These are the activations of a small neural network, seen along a few directions. Each row is one input.
In each table, some parts of the input vary, and every possible input appears once, in random order.
Descriptions start from the smaller parts, as in this example, which fits no table here: one of 5 places around a ring, together with either a single point or (one of 2 separate values, together with one of 4 places along a line) or one of 9 places along a line.
Shared parts are said once, and a part with two or three values counts as separate values.

Other details of the inputs vary at random and push rows far along two fixed directions, the same in every table; ignore that.

Table:
r1: [ -4  26  35 -18 -13 -10 -62  13 -31  51   8   0  14]
r2: [  9  -2  34 -32  12  32 -38  15 -26  27 -39 -34  24]
r3: [-31   6  20 -21   6 -12 -29  12 -12  31   7  17   3]
r4: [ 13 -41   5  46  27  45 -16  34   6 -18 -52 -28 -24]
r5: [  0   5  10 -13  15   4 -24  -6   2  17  -2  -5   9]
r6: [-33   3   6 -15   6 -21 -22   8   2  22  23  17   7]
r7: [ 18  18  20 -10  -8  20 -28  12 -38  26  -7 -17  24]
r8: [ 12 -16 -20   5  12   2  53 -25  28 -36 -22   6 -26]
r9: [-18  28 -22  22 -16 -43   7 -14  14   5  74  45  -4]
r10: [ 14 -18 -17   4  13   6  58 -23  25 -36 -29   5 -29]
r11: [ 40  -9 -24   9  -7  32  56  -8   0 -49 -30 -25   9]
r12: [-20 -15 -27  10   1 -20  42 -16  29 -37  32  15   1]
r13: [-22  33 -19  19 -18 -47  -9 -13  10  15  83  49  -1]
r14: [ 41  -4  -7   0  -6  33  33  -4  -4 -32 -45 -39  13]
r15: [-12  18  10 -10  11 -11 -36  -9   2  28  23  14   3]
r16: [ 22 -22 -12   5  -8  12  63 -11   8 -41 -28 -10 -15]
r17: [ -4   5 -14   4 -19  -6  16  -5  -2  -7  27  14   1]
r18: [  3   8  30 -24  13  -4 -55   2 -14  44 -17 -21  11]
r19: [ -3 -16 -20   1   5   5  48 -13  23 -37   0   7  -8]
r20: [ -9  21 -29  23 -20 -32   7  -7   9 -13  63  18  20]
r21: [-12  13  11  -6  12 -20 -22 -10   5  27  10  19 -11]
r22: [ 15 -15 -21   9 -13  -1  57 -13  19 -42  -8  -3 -12]
r23: [ 29 -11  -5  -7 -12  33  27   5  -9 -30 -36 -39  16]
r24: [ -4   6 -28  23 -18 -36  36 -19  23 -25  44  15  -6]
r25: [-22 -17 -25   6   7 -37  36 -15  37 -30  26  24 -14]
r26: [-30 -12 -32  13   3 -36  53 -18  42 -33  28  51 -28]
r27: [-31   4  17 -17   9 -13 -21   9  -7  27   8  18   2]
r28: [ 15 -36  -8  45  29  47 -18  27  10 -16 -59 -36 -26]
r29: [ 14 -47 -25  52  27  49  11  16  17 -45 -59 -40 -38]
r30: [  7   2  21 -19  19  20 -18  -1  -9  18 -28 -14   4]
r31: [ 11 -30   0 -21  15  33  45   1   4 -34 -59 -22 -10]
r32: [-11  18  14  -6 -16 -28 -37   6  -8  30  28   0  15]
r33: [  2  -3   1 -10 -12   8   7   7  -6  -1 -12 -12   9]
r34: [ 16 -47  -6  50  25  46   5  30  11 -25 -62 -27 -25]
r35: [  9  12  36 -29  -9  20 -48  21 -39  37 -26 -23  19]
r36: [ 26  23  27 -18  -8  29 -47  17 -46  33 -18 -26  32]
r37: [-12 -10 -30  13   9 -25  34 -28  35 -31  33  16  -5]
r38: [ 27 -29  -7  -9  -6  38  62  -3  -1 -45 -56 -28 -10]
r39: [ 17 -30  -8 -11  19  17  48  -6  19 -39 -52 -15 -13]
r40: [  4  28  33 -24 -14  11 -72  22 -43  55   1 -20  34]
r41: [-12  13  15 -12  12  -5 -31  -3  -4  30   8   8   5]
r42: [ 12   6  37 -33  -9  23 -51  26 -37  39 -32 -45  30]
r43: [  6 -32  -5  47  26  37 -27  31   7  -6 -47 -27 -25]
r44: [ -9  32 -17  16 -15 -32  -9 -10   9  10  59  30   8]
r45: [-36  22  -7  12 -23 -57 -12  -9   8  20  75  51  -7]
r46: [ 15  15  29 -12  -6   7 -26   6 -30  29 -13 -14   7]
r47: [ 28 -23 -12  -5  18  22  51 -21  20 -38 -55 -20 -19]
r48: [ 24  20  36 -19  -6  15 -44  10 -37  35 -22 -23  14]
r49: [-23  31  -3   1 -22 -28 -37   4 -11  30  63  29  15]
r50: [-24  31 -20  19 -22 -43 -11  -7   0  14  87  47   7]
r51: [  2 -25 -17  -1  12  -1  55 -12  29 -42 -24  11 -21]
r52: [-28 -15 -34  17   7 -41  60 -22  46 -39  33  50 -30]
r53: [ -7  28  25  -6 -13 -21 -46   3 -25  44  28  11   9]
r54: [ 22  20  30 -18  -6  13 -43  10 -29  34 -20 -26  18]
r55: [  8  38  25 -13  -8   1 -62  10 -30  48  14  -2  23]
r56: [-37   8 -13   8   2 -36   8 -10  19   3  60  44  -3]
r57: [-45  10 -36  23 -25 -61  31 -19  31 -14  92  66 -18]
r58: [-19   9  22 -17   5  -2 -30   6 -14  29  11   9  10]
r59: [ -1 -12  35 -41  14  22 -39  24 -27  30 -43 -39  21]
r60: [ 37 -24 -12  -6 -11  45  60  -5  -8 -49 -49 -30  -6]
Each input here is: one of 5 places along a line, together with either a single point or one of 5 places around a ring or one of 6 places around a ring.
Changing only the place on the line of 5 turns r8 into r47. The same change can be made to r19. Which row results?
> r2
Changing only the place on the line of 5 turns r60 into r49. The same change can be made to r57. Which row results?
> r35
Which other rows does r52 become when the place on the line of 5 takes its other values? List them by row number.
> r25, r26, r39, r51
Start at r32 and move only the place on the line of 5, one step at a time. The first step leads to r22. Which rows follow, in order?
> r1, r45, r16
Which other rows does r21 become when the place on the ring of 5 takes its other values? List them by row number.
> r27, r30, r52, r56
Start at r32 and move only the place on the ring of 6, one step at a time. The first step leads to r24. Which rows follow, in order?
> r14, r20, r23, r42

Table:
r61: [ 12  -5  11 -18   1  16   9  -1 -11  -4 -23 -19   9]
r62: [-20   6  16 -17   5 -12 -33   7  -8  28   9   2   8]
r63: [ 18  -7  15 -24   4  24   5   3 -15  -4 -35 -25  15]
r64: [ -7  14  16 -15  -5 -12 -28   0 -12  26  16   3  12]
r65: [-18  29  12  10  -3 -17 -71  13 -12  47  43  11  19]
r66: [ 36   1  19 -28  -7  42  13   6 -34  -4 -54 -40  22]
r67: [ 21  15  18 -21 -16  17  -8   5 -28  14 -18 -20  17]
r68: [ 22  11  17 -28 -10  25  -4   8 -32   7 -29 -25  28]
r69: [  0 -10   7 -14   6   4   0   0   0  -1 -22 -12   0]
r70: [-23  22 -25  37  -9 -45 -18 -10  19   8  75  38  -9]
r71: [-14   4  13 -10   2 -15 -25   6  -1  21   3   3   3]
r72: [ 22 -14  10 -11  18  29  18  -4   1 -13 -59 -18 -13]
r73: [  2  10  19 -16  -5  -3 -22   1 -12  22   1  -4  11]
r74: [ 11 -25  -2 -17  11  23  32   0   5 -27 -45 -23   0]
r75: [-10 -36 -53  43   0  -1  82 -10  44 -72  14  17 -30]
r76: [-30  11  11  16  -2 -20 -61  22 -10  42  37  17   2]
r77: [-12  20 -18  35  -6 -36 -18  -5  16   9  57  31  -8]
r78: [ -9   9  15  -6  11  -8 -24  -3  -2  24   1  13  -7]
r79: [-20  16  18  -9  10 -21 -44  -2  -5  38  20  20  -2]
r80: [-31   0 -16  27  -5 -27 -18   6  12   6  49  28 -11]
r81: [ 25 -23  16 -19  11  35  17   5  -8 -12 -69 -39  -1]
r82: [ 28  -8  22 -23   2  32   4   2 -19   1 -51 -35   9]
r83: [  4 -18 -60  50  -4 -11  83 -27  48 -71  30  21 -27]
r84: [ -2  29  17 -19 -18 -11 -34   3 -26  33  22   3  22]
r85: [  8 -33 -27  30   4  15  52   5  22 -50 -23  -5 -23]
r86: [ -1  29  14 -15 -21 -14 -30   3 -21  31  26   8  19]
r87: [-32 -24 -56  46  -4 -25  64  -8  50 -60  51  39 -26]
r88: [ 17 -17   3 -10  19  28  30  -7   5 -18 -47 -14 -13]
r89: [-11  13 -29  41  -7 -35   3 -12  24  -7  58  32 -15]
r90: [ 13 -17  -2 -12  18  22  25  -6   9 -16 -38  -8  -9]
Changing only one part turns r83 into r65. The same change can be made to r61. Which row results?
> r63
Describe the family of inputs behind these rows.
> one of 5 places along a line, together with either one of 2 separate values or one of 4 places along a line
Which other rows does r64 become when the place on the line of 4 takes its other values? List them by row number.
> r69, r79, r84
Which other rows does r75 become when the choice among 2 separate values takes its other values? List them by row number.
> r83
